Each row below holds a small network's activations on one input, seen along a few directions.
Each table varies a few parts of the input and shows all the possible inputs, shuffled.
A made-up example of a description, with smaller parts first: one of 2 separate values, together with either a single point or one of 9 places along a line or (one of 4 places along a line, together with one of 5 places around a ring).
Shared parts are said once, and a part with two or three values counts as separate values.
(in the rows, 128 means zero)

Rows:
x1: [107 160 178 113 151 193 116 118 178  90 121 197]
x2: [ 86 120 123 164 137  77 150 174  71 152 154 107]
x3: [134  89 107 131  85 114 167 130 105 168 147  99]
x4: [122 144 114 147 116 102 151 159  80 127 165  77]
x5: [114 168 139  73 142 169  76 138 166 121  73 212]
x6: [109 134 106 174 131  64 147 109 113 102 154  96]
x7: [108 173 183  84 148 196  91 144 148 140  63 146]
x8: [156 125 111 148 121  82 122  96  90  76 176  78]
x9: [115  78 119 158 101  94 167 151  98 202 141 128]
x10: [136  89  99 159  98  75 170  91 142 150 135 113]
x11: [140 130 141 113 139 220  71 153 166  82  70 169]
x12: [146 168 140  66 206 183  86 116 184 128 103 152]
x13: [190  86 104 133  88  95 149  86 124 125 162  90]
Question: What is each input in this table made of?
Answer: either one of 5 separate values or (one of 2 separate values, together with one of 4 places along a line)
Question: Which other rows does x2 become when the place on the line of 4 takes its other values? List them by row number.
Answer: x4, x6, x8

Rows:
x14: [174  82 118 133  93 138 144 121 151 160 123 130]
x15: [133 121 123 155 102 160 138 142  89 101 151 113]
x16: [141 108 135 103 113 109 148  76 159 153 128 110]
x17: [108  94 115 148 100 103 144 176  95 178 112 122]
x18: [161 129  96 148 103 128 113 133 106 104 158 118]
x19: [ 91 138 108 171 134  67 161 153 119 130 145 122]
x20: [122 122 131 120 117  93 137 100 129 170 143 124]
x21: [ 96 199 197  57 188 242 105 166 171 102  69 243]
x22: [130 127  99 155 131  74 138 117 147 116 159 139]
x23: [103 181 154  51 205 245  54 164 210 127  52 219]
x24: [116 132 106 154 103 116 132 168  81 111 142 103]
x25: [152  89 113 145  97 117 126 145 124 172 133 139]
x26: [146 111 116 147 123  93 151  99 184 100 151 125]
x27: [176 115 108 134  96 145 126 112 140  87 147 107]
x28: [126  81 132 148  99 147 150 150 102 170 121 132]
x29: [143 135 120 120 148  92  94 108 111 104 152  95]
x30: [158 213 164  68 172 240  54 104 185  80  30 199]
x31: [ 82 134 140 136 120  86 159 137 101 184 129 107]
x32: [117 127 139 122 151 122 118 113  88 101 140  87]
x33: [172 134 119 111 148 116 115  83 132  96 141  86]
x34: [104 146 134 142 151  87 115 148  84 120 141  75]
x35: [ 95 115 151 122 120 123 161 106 107 168 131 117]
x36: [ 97 111 125 155 130 101 160 124 131 108 148 131]
Question: What is each input in this table made of?
Answer: either one of 3 separate values or (one of 4 places along a line, together with one of 5 separate values)

Rows:
x37: [189 176 130 122 182 208  70  93 147  61 130 158]
x38: [ 98  92 128 103  93 181 160 143 141 230  97 181]
x39: [232 165 124  83 140 187  72  26 209  69 104 163]
x40: [107 100 115 156  95  35 171 138  78  87 184  49]
x41: [154  88  82 154  77  70 163  83  95 124 207  59]
x42: [ 85 135 124 183 131  21 138 185  39 105 187  54]
x43: [210  59  74 136  54  58 160  28 163 132 179  61]
x44: [ 52 109 165 120 125 149 165 175 114 212  86 180]
x45: [174  63 132  85  72 168 148  95 189 239  73 196]
x46: [102 220 159 144 229 158  57 189 109  42 108 138]
x47: [127 189 151 119 195 174  91 146 149  25 108 134]
x48: [  6 140 152 130 144 128 141 235 103 208  72 161]
Question: What is each input in this table made of?
Answer: one of 3 separate values, together with one of 4 places along a line
Question: The inputs of x42 and x40 match in every part but the place on the line of 4. If x46 is changed in the same way as x42 into x40, which row does it become?
Answer: x47
Question: Which other rows does x37 become when the choice among 3 separate values takes its other values? List them by row number.
Answer: x38, x41
